Each row below holds a small network's activations on one record, seen along a few directions.
Here are examples, each followed by its value of one field, TADO.
The word missing means that the record has no TADO.
The largest differences between rows may come from other fields.
(in the rows, 500 means zero)
Random noise pushes rows far along 23 fixed directions. That doesn't count. These rows show it; they differ only by the noise:
373 668 499 99 673 535 227 578 613 348 440 552 565 513 617 757 758 459
 442 622 311 452 515 397 276 629 434 668 513 590 420 391 485 657 606 625
 513 513 363 396 618 332 515
361 448 529 368 477 412 390 552 578 350 420 275 474 442 584 467 494 424
 385 280 611 607 323 471 598 248 617 621 636 306 381 286 454 510 448 577
 604 713 704 464 567 373 635
540 477 528 346 452 499 413 330 396 558 411 580 341 432 535 408 465 644
 577 567 502 463 345 450 534 560 718 405 409 521 533 529 356 303 544 523
 344 518 529 531 358 445 603
574 424 180 302 330 546 751 555 510 495 645 649 415 378 540 441 353 348
 401 368 259 669 284 333 461 450 291 563 528 550 547 425 410 764 706 799
 360 534 339 726 325 447 519
419 443 315 480 444 436 334 480 570 237 588 332 744 659 613 715 575 636
 400 547 425 604 591 500 475 569 414 789 577 609 539 242 592 774 470 618
 463 498 440 515 542 358 589
400 483 566 523 608 419 375 524 535 399 572 429 477 511 543 573 436 668
 659 551 597 383 732 667 469 530 528 607 651 566 582 505 818 509 432 450
 427 561 540 473 566 441 399
450 485 484 643 508 637 412 394 442 446 481 435 636 425 510 491 525 487
 553 473 405 404 456 525 381 578 357 626 576 495 581 553 462 418 404 244
 446 473 475 618 309 618 565
409 510 580 584 676 391 669 542 738 569 738 534 336 298 385 455 127 425
 510 436 496 597 330 371 427 281 582 509 466 495 487 548 550 534 731 622
 425 337 530 533 389 738 591
553 548 648 697 524 464 401 377 624 504 464 774 822 602 491 309 464 435
 355 487 523 201 444 656 490 557 560 519 780 686 567 465 551 491 491 468
 433 307 558 524 436 570 439
530 432 541 422 523 527 518 536 683 307 708 375 820 704 511 639 467 536
 272 340 515 507 551 538 679 404 539 604 380 505 466 585 318 695 532 468
 596 263 598 819 377 435 682
678 301 375 844 660 484 430 389 245 666 422 700 402 559 487 466 534 474
 292 153 527 643 302 637 533 636 340 424 590 441 672 394 560 518 511 284
 707 751 453 525 398 703 448
495 348 353 623 300 703 766 625 523 416 579 409 515 452 449 460 363 476
 661 488 541 449 645 463 532 423 455 471 368 504 546 492 273 526 631 599
 459 399 527 609 416 574 603
398 297 361 542 261 557 844 657 528 408 560 579 739 572 604 570 625 499
 335 476 227 639 356 690 401 492 360 547 546 536 470 286 88 556 414 855
 530 791 468 425 541 373 399
385 401 386 238 326 579 572 578 480 296 367 151 355 379 709 577 449 409
 604 407 507 395 428 393 682 280 579 541 596 341 411 340 368 589 447 371
 468 541 663 517 588 503 633
549 685 576 706 536 756 353 345 451 496 477 465 585 517 456 437 485 533
 387 447 610 619 448 449 432 355 306 789 638 453 688 769 463 467 342 500
 778 649 287 585 511 448 573
624 641 629 118 636 479 366 253 527 483 568 489 538 645 580 340 555 473
 377 467 544 319 524 331 855 267 720 521 496 673 557 769 586 631 679 319
 471 235 578 714 524 550 386
581 585 642 503 624 433 528 432 534 621 562 763 515 579 440 634 686 598
 505 563 472 413 676 605 482 614 525 511 487 606 535 544 535 478 610 551
 435 370 413 399 628 512 337
582 611 782 218 615 345 358 406 496 412 543 384 285 421 542 568 579 559
 646 686 563 365 687 375 626 420 608 470 362 501 311 510 592 646 544 441
 209 415 502 296 484 506 490
428 185 333 569 280 810 813 463 361 560 447 468 643 387 596 163 592 335
 531 444 222 651 248 478 397 391 381 434 603 313 498 345 227 181 427 465
 393 630 584 371 336 651 389
594 480 534 513 451 623 616 473 465 599 451 550 396 531 437 466 511 547
 486 366 546 432 494 537 555 484 515 526 445 388 543 620 421 563 535 370
 523 355 534 652 420 510 587
603 630 583 344 615 665 338 438 428 635 233 789 320 588 416 575 678 634
 554 372 690 171 602 571 549 628 777 557 450 527 726 628 339 426 805 474
 637 322 501 665 637 401 585
558 396 458 448 436 650 409 403 368 466 458 286 353 389 528 343 578 368
 518 380 573 610 537 305 605 447 458 501 486 327 544 453 516 407 578 247
 398 468 532 540 420 643 593
366 434 464 387 567 395 430 481 726 366 700 554 721 662 600 743 528 654
 521 594 443 463 660 554 474 667 561 442 504 696 373 389 651 551 588 458
 380 278 599 529 483 449 623
328 595 556 883 816 457 225 510 555 444 513 492 550 341 399 511 366 382
 522 536 517 474 370 453 199 534 354 574 508 656 552 476 525 449 558 456
 646 701 410 369 389 779 546
434 260 528 555 635 566 415 482 559 495 469 522 618 594 595 357 432 660
 322 580 279 655 274 588 272 579 638 566 586 409 590 247 599 525 398 524
 460 376 549 280 401 595 471

461 621 469 935 390 447 563 513 633 503 497 625 660 446 449 478 295 401
 471 552 519 495 391 512 338 485 265 486 709 625 403 402 578 646 317 625
 631 564 416 371 501 592 586
sufu
471 406 482 654 251 552 797 649 469 629 403 465 286 678 521 531 495 506
 450 564 673 568 507 613 520 596 486 363 513 405 431 470 448 539 484 457
 496 596 493 345 689 444 609
tet
701 566 687 323 437 529 568 482 404 504 441 655 562 401 587 484 585 516
 526 536 367 380 567 587 659 445 521 238 470 513 438 635 291 422 190 578
 619 577 482 468 567 466 242
sufu
536 338 435 301 549 637 586 386 425 537 456 485 479 709 606 571 605 787
 716 530 573 537 634 527 624 336 685 557 491 303 410 376 626 485 544 569
 491 392 606 269 586 315 546
zur
464 583 828 424 466 454 401 494 501 515 581 302 163 256 424 531 575 653
 460 444 615 821 668 529 475 499 578 591 439 242 613 660 533 268 329 471
 456 644 450 581 614 432 528
dipel
374 478 581 338 605 523 418 494 691 487 504 610 669 605 687 540 433 512
 309 538 422 515 311 573 463 541 676 417 773 531 507 495 565 288 413 464
 580 414 584 451 640 452 503
missing
501 686 597 368 457 388 545 431 549 467 650 391 502 333 540 496 318 406
 522 585 498 497 445 407 651 316 522 506 550 564 511 772 455 317 375 541
 408 529 416 633 538 496 397
fevit
684 622 512 438 238 666 538 252 454 576 538 592 483 469 556 377 712 497
 431 619 383 619 678 308 602 587 337 360 509 621 543 666 533 488 367 326
 438 295 350 558 575 613 412
nav
474 434 720 568 689 320 460 599 555 487 573 257 374 354 408 550 456 369
 458 431 519 427 562 514 578 518 653 475 359 387 552 485 494 419 574 185
 346 270 624 524 496 847 422
nav
517 424 309 347 472 617 735 517 351 585 504 523 605 683 471 484 596 652
 611 560 322 377 477 595 548 476 541 568 267 587 589 723 288 496 553 556
 530 501 520 674 407 364 296
missing
546 492 742 764 512 671 530 558 459 462 403 700 275 346 495 367 423 471
 561 437 643 362 585 590 378 462 385 342 609 540 535 479 406 676 545 562
 599 780 439 327 477 651 587
fevit
690 532 747 459 551 511 307 575 525 459 360 606 419 370 489 440 486 349
 272 416 575 484 435 460 538 556 623 342 461 377 518 394 273 478 487 583
 564 434 457 427 525 575 572
dagu
406 412 359 159 614 688 250 566 379 342 383 314 600 411 557 465 611 568
 736 488 354 327 623 504 428 550 617 657 454 433 685 513 526 315 502 410
 488 454 606 686 415 390 363
missing
531 293 385 371 653 377 467 561 426 323 860 413 508 603 581 635 467 600
 562 519 460 665 754 523 580 593 325 362 273 674 446 523 691 704 623 510
 368 717 449 583 303 469 426
dagu
512 562 597 654 530 221 467 662 601 488 567 541 387 394 419 466 207 436
 517 621 603 484 471 545 394 557 455 393 521 555 368 426 701 629 421 694
 379 605 459 362 426 469 496
dipel
484 510 216 531 154 627 536 455 382 489 358 503 467 453 518 449 526 445
 644 607 501 474 483 353 444 679 409 419 444 603 500 409 347 467 575 531
 384 527 412 587 430 454 709
tet
441 479 346 668 491 669 596 415 316 661 427 645 480 504 423 305 562 414
 602 480 512 389 435 521 406 548 465 621 612 618 790 592 433 258 795 480
 431 623 400 562 509 606 362
nor
518 406 539 624 442 745 477 437 456 374 590 153 578 388 533 208 347 516
 514 496 540 677 653 420 590 216 507 711 646 340 796 584 635 369 312 449
 543 428 474 538 568 662 334
nor
503 522 599 581 513 310 418 386 439 450 519 233 344 482 472 655 659 592
 399 350 633 795 550 403 700 330 564 571 345 372 433 367 446 638 479 451
 651 660 549 419 659 585 622
tet
390 433 290 570 633 663 674 500 494 541 682 557 736 737 484 599 650 554
 694 543 506 500 762 542 515 429 378 488 412 690 509 654 550 380 702 507
 682 541 499 485 605 518 332
zur
269 507 461 628 513 518 616 374 487 496 517 372 470 539 659 593 428 419
 582 684 535 514 311 375 504 386 513 454 645 641 438 467 426 366 634 370
 447 670 452 233 654 725 619
sufu
563 544 700 284 715 468 440 507 493 517 537 515 361 372 502 666 700 681
 610 569 247 581 671 506 333 533 407 572 391 310 361 428 737 735 333 453
 425 383 451 272 481 510 351
nor
401 388 530 482 266 475 878 560 677 496 547 563 346 451 560 615 422 705
 522 470 389 556 464 558 525 409 640 378 454 494 374 330 323 730 500 651
 479 398 661 458 577 538 667
dagu
370 402 375 463 503 783 551 548 714 333 625 353 667 520 619 416 147 516
 498 549 478 673 375 305 430 252 535 510 535 464 477 505 486 553 506 645
 671 351 532 524 415 524 763
fevit
389 442 310 619 556 562 367 659 510 327 347 330 376 185 553 784 165 661
 702 583 352 502 385 393 365 556 673 369 294 541 646 318 224 456 336 618
 828 476 502 483 557 743 652
zur
470 523 537 491 664 555 335 802 447 443 411 347 370 400 366 472 306 392
 600 453 635 356 495 575 318 572 443 596 394 333 564 650 532 487 484 484
 545 629 468 628 318 373 544
nav
554 463 617 534 525 446 553 707 363 500 517 408 247 289 466 443 252 345
 627 452 719 399 577 627 599 475 532 381 558 399 648 674 471 214 477 530
 425 785 448 567 544 503 336
dipel

Here are new rows. What is TADO for each?
397 401 539 621 400 334 705 452 518 509 590 507 492 552 601 456 216 729
 542 534 450 399 367 796 493 469 558 589 791 563 570 528 736 622 278 469
 310 597 569 568 419 443 437
sufu
489 545 547 441 266 372 648 568 565 596 458 666 434 457 397 348 657 432
 481 483 514 497 522 514 527 533 555 271 353 578 321 460 322 454 549 684
 460 580 630 494 524 396 463
nav
533 389 471 591 560 619 593 508 538 515 466 453 578 499 528 523 407 527
 463 395 412 558 390 528 458 374 488 608 568 250 483 381 527 577 366 439
 587 297 534 424 453 591 559
fevit
414 451 429 688 521 774 493 632 538 503 398 476 722 442 446 252 351 342
 533 502 448 469 348 503 266 445 400 499 546 398 528 554 420 302 352 510
 700 504 531 481 358 552 490
nav
435 423 442 271 538 481 465 335 620 438 569 580 673 555 710 574 501 546
 470 423 372 489 385 481 578 455 577 488 777 514 403 373 670 468 492 384
 416 346 648 529 482 463 579
missing
489 350 514 339 693 574 384 597 398 500 369 623 450 460 612 391 528 416
 504 527 362 334 415 608 361 642 586 455 638 492 653 371 542 388 593 476
 383 565 483 358 494 570 271
nav
489 601 451 698 552 442 371 580 390 324 392 440 546 428 430 509 412 461
 575 541 527 165 529 548 505 459 490 608 374 805 701 535 231 713 555 637
 649 725 418 594 490 618 372
nav
543 657 336 527 665 704 419 549 454 517 461 594 709 633 449 512 568 371
 558 611 408 360 540 385 361 545 232 518 402 695 491 706 529 660 559 468
 752 475 337 519 446 518 402
zur
528 667 504 367 359 750 686 428 685 668 438 890 505 491 605 276 243 521
 609 571 525 435 350 443 418 322 455 304 843 496 317 697 723 448 318 676
 644 394 509 422 525 284 584
dagu
